Each row has a name. Each question is about the rows just above it. Places in a row count from 0.

z_924: [ 86 142 136 134 103 101]
z_255: [ 86 142 136  96 186 115]
z_368: [ 86 142 136  96 186 125]
Changed z_368: [ 86 142 136  96 187 125]. Place and old value:	4, [186]
Where does [ 86 143 136  96 186 115] differ from z_255, and what was there?	1, [142]

z_612: [ 80  80 132  95 185  76 176 103]
z_368: [131 112  82 142 118  94 143  78]
z_849: [103 131 167  82 177  72 127 124]
z_641: [134 160 184  89 157 100 152 107]
z_620: [ 98 137 122  88 153 145 179 137]
z_464: [164  86 168 118 110 134 177 172]
z_924: [162  72 148 161  91 157 146  89]
z_467: [103 178 169  78 162 135  73 139]
z_353: [134 160 184  89 157 100  94  93]
z_665: [116 173  99 130 120 140  83  84]
One entry of z_924 was changed: [162  72 148 161  91 156 146  89]. Where, and from what?	5, [157]
Where does [ 81  80 132  95 185  76 176 103] differ from z_612, and what was there?	0, [80]
Where does [103 131 166  82 177  72 127 124] differ from z_849, and what was there?	2, [167]
Changed z_612: [ 80  80 132  95 185  76 176 102]. Place and old value:	7, [103]

z_665: [121 130 116 103 110 122 117 113]
z_141: [121 130 116 139 110 122 117 113]
z_924: [133 132 139 113 142 132 130 145]
One entry of z_924 was changed: [133 132 139 113 142 132 129 145]. Where, and from what?	6, [130]
Where does [133 132 139 113 142 131 130 145] differ from z_924, and what was there?	5, [132]

z_620: [135  85  79 131 175 138  86 130 140 172 112  85 103 160 134]
z_612: [135 115  79 131 175 138  86 130 140 172 112  85 103 160 134]
z_641: [172 117 170 165 155  89 147 139 115  91 132 176 166  78 124]
z_464: [135  85  79 131 175 138  86 130 140 172 108  85 103 160 134]
z_849: [121 104 102  85  85 146 127 176 102  83 132 118  82 147 164]
z_368: [153 142 179 159  84 104 168 104 120 101 170 145 145  89 151]
z_255: [172 117 170 165 155  89 147 139 115  91 132 176 166 105 137]
Changed z_641: [172 117 171 165 155  89 147 139 115  91 132 176 166  78 124]. Place and old value:	2, [170]
Where does [121 104 102  85  85 146 127 176 102  83 131 118  82 147 164] differ from z_849, and what was there?	10, [132]
Where does [135  85  78 131 175 138  86 130 140 172 108  85 103 160 134] differ from z_464, and what was there?	2, [79]
Changed z_255: [172 117 170 165 155  88 147 139 115  91 132 176 166 105 137]. Place and old value:	5, [89]
One entry of z_620 was changed: [135  86  79 131 175 138  86 130 140 172 112  85 103 160 134]. Where, and from what?	1, [85]

z_255: [114 133 130 134]
z_849: [109 131 125 140]
z_612: [189 137 115 124]
z_924: [151 126 104 113]
z_464: [144 125 106 110]
z_141: [105 129 126 140]
z_641: [151 126 104 110]
Changed z_849: [109 130 125 140]. Place and old value:	1, [131]
Where does [143 125 106 110] differ from z_464, and what was there?	0, [144]
One entry of z_641 was changed: [151 125 104 110]. Where, and from what?	1, [126]

z_849: [141 110 122 131 111 126 144 132 132 119]
z_255: [132 136 140 135 148 134 116 122 120 129]
z_353: [121 193 146 128 121 142 119 135 133 139]
z_464: [147 136 114 116 121 137 127 112 145 132]
z_368: [110 123 141 116 124 146 118 130 140 134]
z_620: [146 128 115 104 133 144 127 133 100  89]
z_924: [128 135 133 110 118 140 130 124 114 121]
z_641: [122 133 116 118 113 136 138 127 130  96]
Changed z_353: [121 193 146 128 121 142 119 135 134 139]. Place and old value:	8, [133]
Where does [109 123 141 116 124 146 118 130 140 134] differ from z_368, and what was there?	0, [110]
Where does [128 135 133 110 118 139 130 124 114 121] differ from z_924, and what was there?	5, [140]
One entry of z_255 was changed: [132 136 140 135 148 135 116 122 120 129]. Where, and from what?	5, [134]
Where does [121 192 146 128 121 142 119 135 133 139] differ from z_353, and what was there?	1, [193]
Changed z_641: [123 133 116 118 113 136 138 127 130  96]. Place and old value:	0, [122]

